M = ((130, 123, 123, 128, 123, 148, 144, 126, 151, 135, 116, 136, 130, 122, 126), (143, 132, 122, 128, 137, 126, 118, 140, 114, 132, 142, 117, 114, 129, 129), (138, 133, 135, 110, 130, 121, 126, 120, 103, 116, 129, 126, 132, 126, 140), (121, 134, 131, 117, 129, 121, 123, 110, 107, 112, 122, 132, 133, 126, 140), (129, 123, 123, 128, 123, 147, 144, 127, 150, 135, 117, 136, 130, 122, 126), (143, 132, 134, 111, 133, 121, 125, 124, 103, 120, 132, 124, 130, 126, 139), (137, 134, 135, 111, 130, 121, 126, 118, 103, 116, 129, 127, 132, 126, 141), (112, 116, 127, 133, 132, 119, 117, 120, 127, 127, 120, 124, 139, 122, 123), (123, 134, 132, 117, 128, 121, 125, 110, 107, 112, 123, 132, 133, 126, 140), (145, 130, 125, 122, 137, 124, 120, 137, 109, 130, 138, 118, 119, 126, 133), (118, 132, 130, 121, 129, 121, 122, 109, 109, 113, 120, 132, 133, 126, 139), (130, 138, 131, 143, 127, 126, 131, 139, 131, 133, 141, 129, 113, 148, 125), (140, 132, 136, 111, 131, 121, 125, 121, 102, 119, 131, 126, 131, 126, 140))
The entry just left of the largest entry? 126
The entry just right of the largest entry is 135
The centre entry -> 118
The entry just right of the smallest entry is 119
The entry just left of the smallest entry is 121

Read these off the grid that follows.
1) Give the entry in the top-right corner.
2) Give the 5th-last entry, reading row by row.
3) Give the bottom entry of the column that holds the largest entry.
4) Give the last entry in the row that holds the largest entry.
5) Give the first entry in the row that holds the smallest entry.
6) Give the 2nd-last entry, reading row by row.
7) Give the third entry from the end, reading row by row.
8) Give the largest entry in the first column.
array([[130, 100, 124, 128, 128],
       [129, 120, 126, 130, 128],
       [132, 112, 125, 131, 128],
       [129, 104, 124, 129, 128],
       [128, 104, 124, 125, 128],
       [129, 107, 124, 129, 128],
       [131, 101, 124, 128, 128],
       [127, 103, 124, 126, 128],
       [126, 110, 125, 125, 128],
       [130, 150, 129, 130, 128]])
1) 128
2) 130
3) 150
4) 128
5) 130
6) 130
7) 129
8) 132

[131 130 132 128 123 134 119 105 148 129 128]
Which number is the entry just right of the largest entry?
Answer: 129
The entry just right of the centre entry is 119

grid =
[[127 123 127  99 125 127 128 134 137 136]
 [128 128 132 116 126 129 128 131 131 131]]
Report the second entry in reading order.
A: 123
The first entry in the row that holds the smallest entry: 127
The second smallest entry: 116
Report the 1st entry on the diagonal from the top-right corner.
A: 136
The bottom-right entry: 131
Report the entry just right of 116.
A: 126
The 2nd entry on the diagonal from the top-right corner is 131

[[131 131 129 109 128 107 114 129 130 115]
 [123 124 121 154 122 154 135 121 121 144]
 [129 127 129 101 130  99 113 128 128 115]
 [131 131 129 109 128 107 113 130 130 114]]
Give the entry just left of 122.
A: 154
The entry in the top-left corner is 131
The entry in the bottom-left corner: 131
Give the last entry, reading row by row.
A: 114
Give the top-right entry.
A: 115
Give the second smallest entry.
A: 101
Give the third entry in reading order.
A: 129
Give the largest entry in the last column.
A: 144
The smallest entry in the first column: 123
Give the entry just right of 135.
A: 121
The entry directly below the smallest entry -> 107
Give the first entry of the smallest entry's row.
A: 129
Give the last entry in the row that holds the smallest entry.
A: 115

x =
[[128 123 127 127 128 126 131 122]
 [127 131 134 128 128 128 132 132]
 [128 113 130 134 131 130 123 130]
 [131 112 118 117 137 119 149 135]
 [129 117 122 119 136 119 142 125]
 [128 122 125 124 131 124 135 125]
 [132 145 125 121 125 124 134 135]
 [125 119 115 130 127 130 118 131]
 [126 112 134 135 135 130 117 122]
 [132 150 117 117 125 120 149 136]
 [128 125 126 126 129 125 132 125]
 [128 122 131 130 128 125 123 122]
 [125 120 115 131 125 129 117 123]]
Rows and columns are numbered from 0.
The entry in row 0 and column 1 is 123
The entry at row 0, column 2?
Answer: 127
The bottom-left entry?
Answer: 125
The maximum?
Answer: 150
The bottom-right entry?
Answer: 123
The entry at row 2, column 0 is 128
The entry in row 2 and column 2: 130
The bottom entry of the column that holds the largest entry -> 120
The top-right entry?
Answer: 122
The entry just right of the largest entry: 117
The entry at row 0, column 0: 128
The entry in row 1 and column 0 -> 127
The entry just right of 142 is 125
The entry at row 1, column 1 is 131
The entry in row 1 and column 2 is 134
The entry directly below 142 is 135
